A small network was shown many inputs. Here are its activations along a few directions, one row for each input.
In each table, some parts of the input vary, and every possible input appears once, in random order.
Descriptions start from the smaller parts, as in this example, which fits no table here: one of 2 separate values, together with either a single point or one of 9 places around a ring or (one of 4 places along a line, together with one of 8 places around a ring).
Shared parts are said once, and a part with two or three values counts as separate values.

Other details of the inputs vary at random and push rows far along two fixed directions, the same in every table; ignore that.

Rows:
row 1: [ -2 -55 -75  41  14  14  -1  28  18  32  18 -51  40  65  46]
row 2: [-30   4  77   1  72  27  17  47  31   2  -8 108  -6  -1 -16]
row 3: [ 17  50  43 -27 -58 -48   3 -59 -42 -37 -16 -20 -49 -61 -48]
row 4: [  7   0  -8   4   3  -9 -16 -11 -14  16  -2 -29  -6  -7  -3]
row 5: [ 31  -6 -45  -1 -46 -31 -11 -54 -15  10  19 -86  12 -12  -1]
row 6: [-21  -6  74   1  63  28  36  41  57  -4   9 118  17   8 -10]
row 7: [-27   6  65  -2  67  22   7  28  22   7  -7  82  -9 -11 -12]
row 8: [-45  19  18 -33  59  58 -19  26  36  -2 -24  77   0 -26  30]
row 9: [  1  52  54 -36 -53 -49  10 -72 -26 -43  -8 -16 -42 -76 -46]
row 10: [ -6  52  50 -32 -23 -39  -8 -75 -25 -24 -16 -20 -46 -85 -41]
row 11: [-25   0  78   0  73  28  20  42  42   4   2 111   5   1 -18]
row 12: [  6 -55 -50  44  40  29  -7  61  17  44  18  -4  41  77  34]
row 13: [  5  70   2 -70 -60 -11 -32 -74 -39 -39 -30 -28 -44 -95 -15]
row 14: [  0 -58 -47  46  22  27  22  68  27  20  17   8  40  91  39]
row 15: [ -2  42  11 -50 -27  17 -15 -10 -12 -33 -27  30 -23 -44  -2]
row 16: [-33  -4  73  -1  81  31  25  28  60   4  11 109  20  -7  -4]
row 17: [  30  -16 -123   -1  -62   21  -39   16  -36    7  -10  -86   16   40
   48]
row 18: [  29    5  -54    9  -66  -38  -21  -43  -54    0   -2 -105  -17   -6
   -5]
row 19: [  2  43  51 -34 -41 -40  17 -70 -13 -41  -2  -4 -34 -69 -42]
row 20: [ 22  48  30 -40 -45 -51 -15 -92 -32 -16  -1 -51 -36 -86 -46]
row 21: [ 24 -45 -98  35 -38 -11  -4   2 -17  21  20 -98  28  58  35]
row 22: [  24  -38 -105   38  -53  -18  -16    0  -33   21   14 -119   23   58
   36]
row 23: [-28  -6  75   0  70  29  31  35  60  -2  10 114  19   0  -9]
row 24: [ -6  33  52 -20 -25 -27  18 -31  -9 -34  -7  18 -28 -39 -29]
row 25: [ 26 -28 -71  35 -40 -12 -12  17 -34  15   1 -79   9  51  15]
row 26: [-24 -55 -52  49  48  31  -1  60  31  36  13 -10  43  77  52]
row 27: [ 15  -2  16   2   0  -3   9  12  -1   2   5  20   0  11 -15]
row 28: [ 12 -49 -41  44  25  25   3  79   4  33   5   9  27  87  28]
Description of these inputs: one of 4 places along a line, together with either a single point or one of 6 places around a ring.
Question: Changing only the place on the line of 4 turns row 24 into row 9. The same change can be made to row 28. Which row results?
Answer: row 2
Question: List by row number the other rows that have the place on the line of 4 in common with row 4.
Answer: row 1, row 5, row 8, row 10, row 20, row 26
Question: List by row number the other rows that have the place on the line of 4 in common with row 7.
Answer: row 12, row 13, row 16, row 18, row 21, row 22

Rows:
row 29: [-13  -1 -15  -7   4  22  -6   0  40   1   7   6  29   5  20]
row 30: [-28  23  49 -28  13  22   3  -1  36 -20   8  66  14 -31  -9]
row 31: [  1 -10  -7 -15  30  36 -14  21  20  18  11  35  22  12   4]
row 32: [ 19  24 -33 -27 -37 -30 -16 -69 -31 -15 -17 -69 -39 -43 -14]
row 33: [-46  14  14 -13   2  -9  18 -32   3 -18  -8  -8 -19 -32  18]
row 34: [ -5  16  31  -3 -37 -25  25   3 -16 -30  -9  10 -36   4 -13]
row 35: [ 29 -12 -68  11 -28  -3  -9   3 -33   5  -3 -55  -9  20   4]
row 36: [ 10  -6  26  -3  14  -2  10  33  -7  -3  -5  51 -27   9 -17]
row 37: [ 34  45  -8 -43 -46 -29 -22 -83 -18 -14 -11 -47 -32 -75 -22]
row 38: [ 27  33  51 -31 -15 -16   6 -14 -27 -16  -6  37 -36 -31 -34]
row 39: [ 25  18   6 -25 -46 -22   3  -4 -10 -18   9  -5   9  -1 -15]
row 40: [ 14  17  50 -23  19  13   6  12  12  -4 -14  71  -7 -29 -28]
row 41: [ -7   8  21  27  15 -27 -17 -10 -44  25 -14 -43 -38 -12 -23]
row 42: [ 16  40  13 -40 -17 -16 -13 -69 -12 -17 -11 -20 -38 -61 -18]
row 43: [ 27  25  11 -24 -49 -26  11 -36 -49 -16 -21 -33 -53 -34 -36]
row 44: [11 -5 -8  1 26 32 -2 35 13 16  2 43 17 10  4]
row 45: [-10 -28  -1  25  13   9  18  63  12 -10   0  40  10  61  16]
row 46: [ 41  10   6 -27 -20 -10  -9   4 -14   4   4  11  -4  -4 -22]
row 47: [-12 -23 -44  23   9  24   0  20  24   5   3 -12  29  43  44]
row 48: [  -1  -16  -43   54  -37  -40  -22    0  -45   17   -1 -114   -9   30
    7]
row 49: [-30 -25 -21  12  30  30  -1  25  40  15   9  15  42  16  51]
row 50: [ 24 -15 -21   5 -17   0  -2  13 -23   3 -11 -12 -15  15 -10]
row 51: [ 11 -16  -8  18 -10   4  13  42  -3  -6   4  17  17  57  17]
row 52: [ 32 -47  62  22  37 -52  81 -57  49  25  70  15  24  -3 -51]
row 53: [  8  30  42 -36 -37  -6   4 -21   8 -29  -3  24   4 -36 -31]
row 54: [-12 -36 -20  36  -2  22  23  59  12  -2  -6   5   6  67  24]
row 55: [-30  28  50 -15   3   0  20  -7   8 -41 -11  55 -16 -35 -20]
row 56: [-47 -30 -18  15  40  22   8  23  32   2  -1  11  22  20  44]
row 57: [-23  13  49  29  31 -12 -15  13  11  15  -7  19  16  -9 -12]
row 58: [-23 -19  -5  52  22 -12 -18  32  -9  17   0 -41  10  31   5]
row 59: [-15  22  32  -7   2  11  14   6  11 -26   0  44   4 -14  -2]
row 60: [-43   5  38 -28  36  25   1  -3  52  -2  10  50  24 -36  17]
row 61: [ 14 -19 -74  20 -57   0 -13  -6 -26  -5  13 -73  23  35  30]
row 62: [  14  -13  -49   50  -35  -34  -34    1  -40   23    5 -109   19   32
    8]
row 63: [-14 -15 -47  14 -13  -3   0  -6   8 -10  -6 -38  10  19  25]
row 64: [ -1  20  29  11   5 -38 -29 -30 -44  14 -14 -39 -36 -38 -43]
row 65: [  0 -22 -38  -2  35  26 -18   9  24  31   6  -7  20   2  36]
row 66: [-30  10  26 -16  53  14  16  -4  20  -2 -20  41 -33 -15  -1]
row 67: [-45 -13  13   3  49  32   8  20  40   1   6  37  25   1  40]
row 68: [-42  -3  36 -23  79  20   3   0  29   2 -12  57 -14 -30   9]
row 69: [ 27  24   9   9 -27 -39 -41 -45 -48  26  -5 -65 -16 -35 -33]
row 70: [-15 -17  12   5  60  43  -3  35  21  10   1  68  10  21  13]
row 71: [  1  22   7 -39   0 -15 -18 -58 -11  -3  -2 -27 -24 -62   1]
row 72: [ -1  23  60 -13  -3  -6  17  15  15 -24  -3  79  -2 -15 -15]
row 73: [ 65 -14 -62   9 -54 -19 -14  12 -39  20   5 -49   6  34   5]
row 74: [ 41 -19 -38  -4 -11  15 -10  29  -5  21   5 -13  25  29   1]
row 75: [-15  25  81 -17   8   9  22   5  16 -37 -12  79  -8 -29 -23]
row 76: [ 11  27  36 -19 -38 -11   8 -16   1 -28 -11  24   1 -30 -22]
row 77: [ 22 -17 -68  15 -23   2   4  16 -35  12  -2 -59 -14  37  15]
row 78: [-13 -39 -15  31  13  25  16  66  21  -5  -4  27  24  60  19]
row 79: [  42  -17  -61   27  -32  -28  -53  -14  -52   51    9 -115   20   27
   -4]
row 80: [-15  36  43 -25 -21  -1   2 -31  12 -29  -1  40  -2 -50 -16]
row 81: [-2 -7 -1 -1 30 36 -8 23 18 17  3 47 15  6  6]
row 82: [ 22  26  11  10 -23 -44 -40 -45 -58  20  -5 -71 -26 -34 -35]
row 83: [ 23   0 -24 -15   6  23 -10  19   3  14  10   6  22   6  -2]
row 84: [-25   5   5 -25  28  -4   7 -30  -5   4 -12  -9 -33 -33   9]
row 85: [-16   0 -22  13 -24  -4  17  11 -10 -14  -1 -17  -9  26  13]
row 86: [-33 -20 -23  25   7  17  18  32   6  -5  -1   8   5  46  30]
row 87: [ 11  -9 -42  -2 -15  -4 -12 -15 -26  -2  -4 -35 -15   4  -1]
row 88: [  0  44  39 -27 -30 -10   8 -31  -1 -37  -5  27  -5 -54 -21]
row 89: [ 13  -5 -13   4  18  26  -3  25  -2   7   3  20   3  15   5]
row 90: [ -1  22   9 -47  14   3 -19 -47  12   8   3  -7  -6 -62  -2]
row 91: [-30 -25 -18  25  15  24   7  32  18 -11   2  22  17  37  24]
row 92: [-30  30  20 -17 -21 -18  18 -46   1 -30 -17  -7 -33 -39  -4]
row 93: [ 21 -60  19  46   6 -60  79 -48  55   6  76 -27  45  35 -26]
row 94: [  8 -14  11  11  14   6  17  43 -12   9  -8  34 -32  39  -1]
row 95: [ -1  24   4 -24 -21 -15   5 -42 -35 -14 -11 -18 -47 -34 -20]
row 96: [-11 -11 -30  13   6  24   1  14  35   6   1   4  33  18  33]
row 97: [-28  -6  35  27  44   6 -21  29  21  24   8  18  32  19  -3]
row 98: [  2  -8 -31   1 -11  22   0  30  15   1  16   3  44  28  17]
row 99: [ 34 -34 -39  19  -1  24  -4  43 -15  21  -1  -6  15  52  14]
row 100: [ 15 -13 -47  -9  19  24 -22   6  26  25   6 -15  19  18  22]
Question: Describe the family of inputs behind these rows.
Answer: one of 2 separate values, together with either a single point or (one of 5 places along a line, together with either a single point or one of 6 places along a line)
Question: Changing only the choice among 2 separate values turns row 34 into row 94. The same change can be made to row 92. Which row results?
Answer: row 66
Question: Changing only the choice among 2 separate values turns row 58 into row 64. The same change can be made to row 33. Which row results?
Answer: row 84
Question: A walk changes only the place on the line of 6. It starts at row 38 and steps to row 99. List the rest of the walk in order.
Answer: row 89, row 70, row 42, row 71
Question: A walk changes only the place on the line of 5. It starts at row 39 and steps to row 72. List the rest of the walk in order.
Answer: row 51, row 45, row 34
Question: Change only the choice among 2 separate values in row 63. List by row number the other rows that result.
Answer: row 32
Question: A walk changes only the place on the line of 6. It starts at row 51 and steps to row 75. List the rest of the walk in order.
Answer: row 59, row 61, row 47, row 67
Question: A walk changes only the place on the line of 5. It starts at row 95 and steps to row 87. List the rest of the walk in order.
Answer: row 70, row 81, row 31

Rows:
row 101: [ 29 -11 -32  15 -41 -41 -12 -19 -39  18   6 -83 -16  17 -18]
row 102: [ -7 -38  -9  41  34   9  13  37  13  15   8   7  19  46  16]
row 103: [ -8 -33 -54  21  50  53 -28  54   8  39   1  10  26  50  42]
row 104: [  9  22   1 -13 -27 -46 -17 -69 -22   4   1 -78 -20 -51 -18]
row 105: [ 22 -10  14  14   0   6  16  27  16  -1  16  30  23  30  -7]
row 106: [-17   3 -16   0 -15  13  -3  27 -10 -17 -16  -1  -7  18  11]
row 107: [ 12   9  27  16   0 -30  -1  -6 -18   9  -4  -5 -24  -2 -25]
row 108: [-12   6  25 -15  17   2   4 -19  40  -2  13  29  23 -24  -7]
row 109: [ -8  16  23 -15  35  26 -20  12   3   6 -23  51 -15 -25 -10]
row 110: [  2 -13  20   6  26  14  26  19  37  -1   8  49  23  10  -8]
row 111: [-32  16  66  -9  41 -10  22 -20  19 -10   6  50 -15 -39 -21]
row 112: [ 30 -16 -33   9 -55 -33  10 -21 -31  -1  17 -67   4  25 -13]
row 113: [  9   3  29  12 -15 -19  19  -3  -7  -6   9  14  -1   7 -18]
row 114: [-16  13   3 -34  12  23 -10  -6  26  -8  -7  29   4 -27  25]
row 115: [ 21 -33 -76   3 -22  24  -2  48  -9  13   1 -28  23  62  37]
row 116: [  5   1  20  11   8 -21   2 -16  -7   8  -9 -16 -19 -13 -22]
row 117: [-52  33  46 -28  30  24  -6  -8  28 -29 -23  52 -12 -48  12]
row 118: [ -2  37   5 -13 -46 -14  -7 -13 -32 -31 -24 -10 -28 -22  -7]
row 119: [ 33  15 -11  -4 -73 -49   9 -68 -38 -20   6 -73 -21 -37 -29]
row 120: [ -6   5  19   3  21 -19   3 -28  -1  11   3 -15 -18 -18 -13]
row 121: [ -4   2  24  -9  18   5  18 -14  29  -8  18  39  14 -14 -14]
row 122: [  6   6 -18  -2 -36 -40  -7 -53 -18   3  11 -79  -3 -30   0]
row 123: [ -2 -48 -46  42  17  16  15  27  15  24  28 -18  37  60  32]
row 124: [  4  22  26 -11  15  15 -22  22 -15   8 -17  40 -14 -17 -11]
row 125: [ 22  32   7 -36 -43 -12   2 -16 -21 -22 -14   9 -21 -25  -9]
row 126: [  3  19 -55 -15 -63 -12 -18 -41 -40 -22 -12 -79 -17 -15  14]
row 127: [  0   9   3 -25   4  19   8   8  13 -15 -14  40 -11 -12   6]
row 128: [  0 -36 -69   7  15  42  -4  43  18  16   6   1  27  56  52]
row 129: [-26  17  52 -16  19 -10  14 -32  26  -6  10  27   1 -45 -11]
row 130: [  0  15  73 -20  17   2  25   1  32 -21  12  73   1 -21 -38]
row 131: [-12  10  64  -4  11 -22  18  -9   0 -15   3  30 -19 -21 -32]
row 132: [-17 -20 -45  23  -1  31  -5  44   5  -4 -18  -5   8  40  32]
row 133: [ -7  19  -4 -25  15  19 -39 -19  -5   9 -13  -5   3 -38   9]
row 134: [-15 -45  10  54  58  20  16  78  24  26  10  54  29  76  22]
row 135: [ 33 -26 -90  16 -29  13 -39  34 -40  34   0 -72  15  50  21]
Question: Describe the family of inputs behind these rows.
Answer: one of 5 places along a line, together with either one of 3 separate values or one of 4 places along a line
Question: Changing only the place on the line of 5 turns row 102 into row 111. The same change can be made to row 132. Which row results?
Answer: row 126
Question: Change only the choice among 3 separate values in row 125. List by row number the other rows that result.
Answer: row 118, row 124
Question: Change only the choice among 3 separate values in row 128. List by row number the other rows that result.
Answer: row 103, row 126
